Each row below holds a small network's activations on one record, seen along a few directions.
Records have a field called U. Each example row is followed by its value.
Other fields move the rows too, some of them a lot.
(in the rows, 500 means zero)
Strong random noise was added to every row along 5 fixed directions; ignore it. To show where, here is one row again and again, with new noise each time:
[586 301 418 271 599 867 336 340 414 656 262 683 601 615 345 724 366 486
 427 339 380 372]
[465 471 553 489 453 378 392 701 516 734 537 563 520 386 505 594 393 520
 414 385 548 619]
[462 532 510 436 573 530 552 452 523 350 573 394 494 515 541 433 557 493
 569 584 532 414]
[466 479 772 411 480 424 642 359 539 465 614 581 513 472 548 749 528 581
 542 614 482 484]
[361 376 611 324 436 508 363 733 582 604 555 634 587 411 564 634 497 402
 487 432 441 487]
[379 349 601 281 464 594 372 650 569 565 517 651 600 457 543 661 506 398
 500 443 409 432]
[497 478 572 408 527 571 481 413 453 480 454 527 470 497 472 578 480 490
 540 474 503 474]

[445 519 546 593 380 337 478 617 547 497 538 550 466 378 562 500 462 465
 487 498 480 624] : u5
[645 453 462 472 627 557 562 360 481 717 504 516 609 588 399 688 349 694
 363 484 533 453] : u7
[549 481 475 466 569 569 549 468 498 603 517 480 571 621 462 519 569 568
 463 511 518 425] : u9
[538 402 453 386 564 621 393 501 479 637 432 568 570 496 431 633 341 517
 426 397 484 461] : u1
[592 593 552 556 622 418 739 265 513 461 643 365 515 578 499 548 513 712
 486 670 588 458] : u8
[569 510 612 573 411 509 566 341 410 559 374 623 431 573 435 596 581 523
 520 474 455 566] : u3
[590 656 472 708 527 291 632 548 466 661 599 336 455 547 477 364 564 656
 446 522 679 601] : u2
[435 528 307 548 535 502 517 587 624 275 606 363 558 506 603 262 560 438
 516 629 457 419] : u6
[513 530 456 547 516 532 620 438 541 372 546 440 535 614 529 398 651 504
 540 622 467 408] : u10
[483 370 557 408 434 607 421 407 501 479 390 706 523 460 485 701 421 445
 489 467 349 501] : u4

Here are new rows. What is U for each?
[534 371 357 518 504 502 474 575 643 680 559 617 712 518 516 636 368 593
 297 520 376 494] : u6
[503 460 439 406 630 562 570 457 596 439 631 423 630 548 533 532 463 572
 466 612 495 352] : u1
[632 423 416 534 565 580 613 238 546 538 483 589 628 601 451 687 383 666
 370 595 383 449] : u6
[543 424 479 442 585 512 559 411 585 537 595 531 633 496 505 680 352 627
 399 579 461 436] : u1
[485 505 681 524 354 403 400 659 385 763 394 633 396 443 443 583 543 447
 511 306 563 664] : u2
[478 438 645 461 405 428 414 671 481 808 484 656 526 461 473 674 495 508
 432 359 512 602] : u9
[651 596 411 665 525 568 613 222 372 441 348 446 399 652 400 392 575 567
 524 524 509 519] : u3
[424 524 542 539 418 435 538 621 558 418 566 491 502 509 576 400 661 422
 561 560 476 490] : u10
[379 548 492 486 423 496 331 610 439 284 406 460 326 338 544 316 491 286
 640 417 515 574] : u4
[520 605 217 735 428 379 259 808 417 631 363 395 369 366 456 167 359 395
 430 271 606 724] : u5
